A small network was shown many inputs. Here are its activations along a few directions, one row for each input.
In each table, some parts of the input vary, and every possible input appears once, in random order.
A made-up example of a description, with smaller parts first: one of 5 places around a ring, together with either a single point or one of 9 places around a ring or (one of 3 separate values, together with one of 4 places along a line).
Shared parts are said once, and a part with two or three values counts as separate values.
(in the rows, 128 means zero)

Other details of the inputs vary at random and push rows far along two fixed directions, the same in every table; ignore that.

Table:
x1: [130 100  96 112 111 120 149 143 114 148 158 145  88 122 124]
x2: [116 131 151 105 149 148 105 125 127 128 131  89 169 127 148]
x3: [131 109 103 113 111 107 157 135 102 131 146 152  88 112 118]
x4: [131 177 102 200 151 126 143 110 160 104  72 237 167 252  77]
x5: [111 137 168 123 130 138  97 124 142 158 118 110 163 111 146]
x6: [126 104 113 135 121 112 151 150 109 131 137 152  71 114 106]
x7: [ 95 128 162 116 118 128 106 113 130 103  98  96 154 128 132]
x8: [117 139 158 107 149 134 110 118 115 111 119  95 168 117 144]
x9: [162 190  73 170 178 136 136 109 163 117 126 224 197 242 103]
x10: [137 103 102 122 108 115 149 146 117 154 156 134  80 124 116]
x11: [124 146 161 114 143 143 108 127 137 145 127  99 169 110 162]
x12: [ 97 115 166 135 146 145  87 138 138 141 112  96 142 124 124]
x13: [125 145 151 109 155 128  98 118 127  98 131  90 164 112 141]
x14: [119 139 175 133 126 132  96 129 145 163 116  98 154 112 138]
x15: [137 119  92 109 101 114 166 139 100  99 145 132  87 124 136]
x16: [132 151 154 117 149 136  98 129 151 133 138  95 167 106 160]
x17: [177  72  84 161 102 174 173  78 133 127 116 131  77  82 127]
x18: [107 131 176 147 137 141  89 142 146 158 110 108 146 109 134]
x19: [137 112 109 123 109 102 158 138 106 137 144 141  80 115 109]
x20: [132 113 106 125  89 102 161 138 115 117 130 134  74 129 111]
x21: [144 127  85 112 106 108 154 139 112  86 157 127  83 118 133]
Description of these inputs: either a single point or (one of 4 places along a line, together with one of 5 places along a line).
- Change only the place on the line of 5 in x4. List by row number the other rows that result. => x7, x15, x20, x21
- Change only the place on the line of 4 in x18. List by row number the other rows that result. => x4, x6, x12

Table:
x22: [113  94 143 119  97 126 132 136 119 150 123  99  94  90 131]
x23: [118 159 162 130 148 145  99 104 153 139 109 118 200 148 138]
x24: [126 182 126 154 180 142 102 105 145 116  99 171 218 211 119]
x25: [123 114 145 104 101 118 134 136 107 140 140  96 106  84 146]
x26: [142  98 138 125 121 163 124  89 130  95 108  79 138  91 143]
x27: [122 104 127 130 101 124 137 145 124 134 130 118  85 105 131]
x28: [145 112 105 120 127 117 152 145 117 134 157 133  87 112 125]
x29: [146 125  83 150 111 113 164 139 126 133 134 181  86 166 101]
x30: [124 160 140 178 159 155 107  97 164 150  80 173 204 201 109]
x31: [122 111 153  98 117 135 118 135 113 146 144  79 119  73 153]
x32: [149 133  86 158 115 113 159 133 130 129 132 194  94 153 107]
x33: [160 144  71 139 123 117 163 138 136 133 151 191 109 158 125]
x34: [127 190 138 158 151 131 109 104 164 115  91 171 206 200 124]
x35: [118 144 166 135 156 148  96 120 148 127 106 108 173 126 139]
x36: [122 107 142 125 114 150 129  85 123  89 102  69 125  87 141]
x37: [157 128  76 151 132 119 156 133 128 136 146 186  97 156 101]
x38: [144 110  93 138 119 126 152 142 126 140 148 151  84 139 113]
x39: [114 147 164 123 129 131 103 128 131 119 114  97 157 115 146]
x40: [124 118 133  95 105 108 131 144 117 122 150  89 103  94 140]
x41: [148 124  70 143 137 122 156 135 120 126 147 193  99 161 102]
x42: [155 142  82 132 104 107 174 131 126 141 140 194 106 159 117]
x43: [107 140 160 124 166 144  97 120 136 117 113 104 180 137 131]
x44: [112 138 168 128 135 132 106 126 137 121 107 102 151 114 138]
x45: [128 110  98 129 112 119 155 144 114 123 139 157  84 144 109]
x46: [129 163 142 175 164 148 103  91 159 144  89 174 203 188 110]
x47: [105 141 153 110 137 126 105 129 117 110 119  98 160 127 137]
x48: [102 114 156 113 130 126 104 128 118 113 125  93 128 106 128]
x49: [123 118 149 103 122 135 112 144 119 131 145  79 117  75 157]
x50: [145 107  92 143 114 130 153 145 129 143 143 160  78 130 123]
x51: [108 135 150 106 148 133  96 123 133 116 133  92 168 128 148]
x52: [104 143 158 144 163 157  92 114 148 121 102 120 188 168 118]
x53: [111 131 163 131 135 128  98 120 134 120 112  96 146 120 122]
x54: [131 114 127 112 116 110 142 144 114 124 141 113  91 103 127]
x55: [155 145  79 138 116 103 168 141 116 125 145 183 103 162 112]
x56: [128 103 126 124 102 119 140 133 116 145 131 127  90  95 122]
x57: [105 114 147  83 115 116 115 141 112 111 143  76 119  92 147]
x58: [127 101 143 110 120 130 133 134 118 149 142 100 104  81 142]
x59: [115 103 161 101 110 123 126 135 114 140 126  85 104  72 142]
x60: [147 122  93 112 118 111 151 143 122 131 166 134  96 122 132]
x61: [121 150 155 125 152 137  96 122 135 126 123  96 176 132 138]
x62: [124 102 135 122 121 133 120 140 125 136 144  98  98  77 137]
x63: [145 136  77 138 131 108 171 138 116 117 136 199 103 172 103]
- The inputs of x34 and x33 match in every part but one. If x39 is changed in the same way as x34 into x33, which row does it become? => x49
- The inputs of x51 and x57 match in every part but one. If x26 is changed in the same way as x51 into x57, which row does it become? => x36
- What is each input in this table made of? => one of 2 separate values, together with either a single point or (one of 4 places along a line, together with one of 5 places along a line)
- Change only the place on the line of 4 in x28. List by row number the other rows that result. => x35, x43, x58
- Change only the choice among 2 separate values in x31. List by row number the other rows that result. => x25

Table:
x64: [146  64  98 146  77 125 169 127 125 140 122 158  40  90 104]
x65: [103 172 162 136 145 122  96 110 133 114  90 137 198 182 115]
x66: [147  98  83 118 109 119 156 167 117 177 180 153  69 103 132]
x67: [153 104  80 110 105 127 177 143 106 114 163 146  66 103 139]
x68: [112 163 137 138 140 118 119 106 136 101  97 143 185 182 121]
x69: [148  93  86  98  89 105 179 156  97 126 170 124  45  72 151]
x70: [148 111  95 108  97 107 167 158  96 138 161 148  62  94 136]
x71: [125 113 156  98 128 158 105 111 134 125 138  60 145  80 163]
x72: [126 158 145 148 168 143  93 100 148  95 100 119 191 162 119]
x73: [120 176 149 148 152 130 100 106 158 102  93 126 197 172 131]
x74: [116  92 163  93 135 143 105 127 109 110 137  46 118  53 158]
x75: [146 148  78 160 142 121 156 152 134 152 137 225 120 189 110]
x76: [108 130 177 106 117 119  93 139 122 118 132  64 133  85 145]
x77: [166 149  77 154 138 118 166 133 141 171 150 214 125 173 107]
x78: [122 169 146 145 156 147 100 102 156  90 100 125 196 173 126]
x79: [104 130 148 105 130 135 114 117 122  94 115  92 152 131 130]
x80: [173 158  70 156 126 120 164 123 133 156 143 217 135 179 112]
x81: [ 97  92 171 145 112 157 107  99 129 135  93  72 107  67 127]
x82: [132 132 142 113 128 139 115 112 139 137 128  91 153 104 158]
x83: [144 154  77 163 136 110 149 155 141 140 141 215 112 199 100]
x84: [ 87 157 165 138 156 128  84 130 142 130  99 133 188 186 116]
x85: [138 153  86 147 132  95 166 139 126 138 131 219 115 204  89]
x86: [140  97 100 101  96  91 164 176 105 144 181 125  29  79 124]
x87: [102 105 184  89 128 127 103 152 116 146 139  57 114  52 153]
x88: [123 132 165 189 139 169 109  88 160 137  52 127 176 174 105]
x89: [130 104 154 106 142 153  99 108 127 129 139  60 145  75 154]
x90: [101 104 160  97 134 130 101 120 107  98 125  57 138  92 132]
- What is each input in this table made of? => either one of 3 separate values or (one of 4 places along a line, together with one of 6 places along a line)
- Start at x74 and move only the place on the line of 6, one step at a time. The first step leads to x67. Which rows follow, in order? => x69, x70, x87, x75
- List by row number the other inputs of the same sort as x64. => x81, x88
